Read these off the grid that follows. Counting starts at 1.
1) Report the entry at row 3, column 1.
2) Report the bottom entry of the column that holds the largest entry.
3) Report the entry just left of .29.
4) Report the bottom-left entry.
5) Report the entry in the top-right corner.
6) Report the bottom-right entry.
7) Report the entry in row 3 and column 3.
8) Report the minimum.
-.37	-.01	-.14	.09	-.60	.01	.30
.34	.13	.36	-.66	.09	-.67	.31
-.34	.19	.65	-.40	.29	-.74	-.43
.31	.02	.04	-.32	.32	-.66	.31
1) -.34
2) .04
3) -.40
4) .31
5) .30
6) .31
7) .65
8) -.74

Questions about the grid below. Counting starts at 1.
1) Which number is the entry in the bottom-left corner?
2) Which number is the entry in row 1 and column 3?
3) Which number is the entry at row 1, column 2?
4) Which number is the entry directly above the largest entry?
5) Which number is the entry at row 1, column 1?
6) Which number is the entry in row 3 and column 3?
7) Which number is the top-right entry?
8) Which number is the largest entry?
[[604, 78, 494, 675, 626, 706, 770, 775, 196, 617, 329],
 [626, 165, 510, 615, 734, 768, 743, 781, 174, 586, 305],
 [506, 42, 553, 639, 618, 653, 855, 696, 203, 892, 469],
 [474, 465, 361, 726, 745, 670, 553, 522, 675, 620, 324]]
1) 474
2) 494
3) 78
4) 586
5) 604
6) 553
7) 329
8) 892

array([[-1.56, -0.87,  0.71, -1.49, -0.75, -1.76, -0.85],
       [ 1.13,  0.31,  1.32,  1.20, -1.03,  1.30,  0.77],
       [-0.37,  0.87, -1.58,  1.18, -0.81, -1.85, -0.38]])
The entry directly above 1.30: -1.76
The 4th entry from the end, reading row by row: 1.18
The third entry on the diagonal from the top-right corner: -0.81
Read off the entry directly above 1.32.
0.71
The entry in the bottom-right corner is -0.38
Read off the entry in the bottom-left corner.
-0.37
The entry just right of 0.71: -1.49
The entry just left of the centre entry: 1.32
The 1st entry on the main diagonal: -1.56
Read off the bottom entry of the column that holds the largest entry.
-1.58
The third largest entry is 1.20
The entry just right of -1.03: 1.30
Read off the 2nd entry in reading order.
-0.87
The largest entry in the first column: 1.13
The entry directly below -0.87 -> 0.31
The 5th entry in reading order -> -0.75
Read off the last entry in the row that holds the largest entry.
0.77
Read off the smallest entry in the last column.
-0.85

A =
[[-.02 -.32 -.24 -.34  .03  .42]
 [ .04  .57 -.42 -.06 -.49  .67]
 [ .02 -.29  .16  .48  .53 -.14]
 [-.27 -.55 -.10  .15  .17 -.49]
 [ .49  .59 -.16  .46 -.28 -.10]
 [-.35  .39  .33  .61  .03  .58]
 [-.12  .07  .38 -.21  .48  .34]
 [ .21  .06 -.12 -.06  .57 -.61]
 [ .45 -.07  .25 -.50 -.14  .58]
 [ .42  .51 -.20  .67 -.19  .13]
 [ .28 -.33  .38  .40  .61  .62]]
The largest entry in the last column: .67
The top-right entry -> .42
The fifth entry, reading row by row -> .03
What is the top-left entry?
Answer: -.02
The bottom entry of the column that holds the smallest entry: .62
What is the entry directly below .51?
Answer: -.33
The third entry on the diagonal from the top-right corner is .48
What is the entry directly below .49?
Answer: -.35
What is the 2nd-last entry, reading row by row?
Answer: .61
What is the second smallest entry?
Answer: -.55
The entry in the bottom-left corner is .28
What is the entry just right of .33?
Answer: .61
What is the entry directly below -.32?
Answer: .57
The entry just left of -.24: -.32
The 3rd-last entry, reading row by row: .40
What is the third smallest entry?
Answer: -.50
The entry just left of the smallest entry -> .57
The 3rd entry on the main diagonal -> .16
The entry just right of .49: .59
The entry directly below the smallest entry -> .58
The entry directly below -.02: .04
What is the last entry in the row that holds the smallest entry?
Answer: -.61
What is the 4th-last entry, reading row by row?
Answer: .38
The entry just right of -.50: -.14

[[ .04  .16  .40  .55  .58  .59  .59  .60]
 [ .09  .30  .52  .57  .61  .59  .60  .61]
 [ .22  .47  .56  .60  .59  .59  .60  .60]
 [ .01  .02  .13  .38  .53  .58  .60  .61]
 [ .01  .04  .18  .42  .56  .59  .60  .58]
 [ .00  .02  .09  .31  .51  .57  .59  .61]
 [ .00 -.01 -.02  .01  .03  .10  .31  .52]
 [ .00  .01  .01  .01  .06  .22  .48  .57]
 [ .11  .32  .51  .58  .60  .59  .60  .60]
 [ .00 -.01  .00  .00  .02  .06  .25  .48]]
Counting starts at 1.
Report the entry at row 3, column 1.
.22
The entry in row 1 and column 3: .40
Report the entry in the bottom-left corner.
.00
The entry in row 1 and column 1 is .04
Report the entry directly above .47.
.30
The entry in the bottom-right corner: .48
The entry just left of the smallest entry: -.01
The entry at row 1, column 2 -> .16
Report the entry in row 3 and column 2.
.47
The entry directly below the smallest entry -> .01
The entry just right of .18 is .42
The entry just right of .55 -> .58
Report the bottom entry of the column that holds the smallest entry.
.00
Report the entry directly above .42.
.38
Report the minimum.
-.02
Report the entry at row 2, column 1.
.09
The top-right entry -> .60
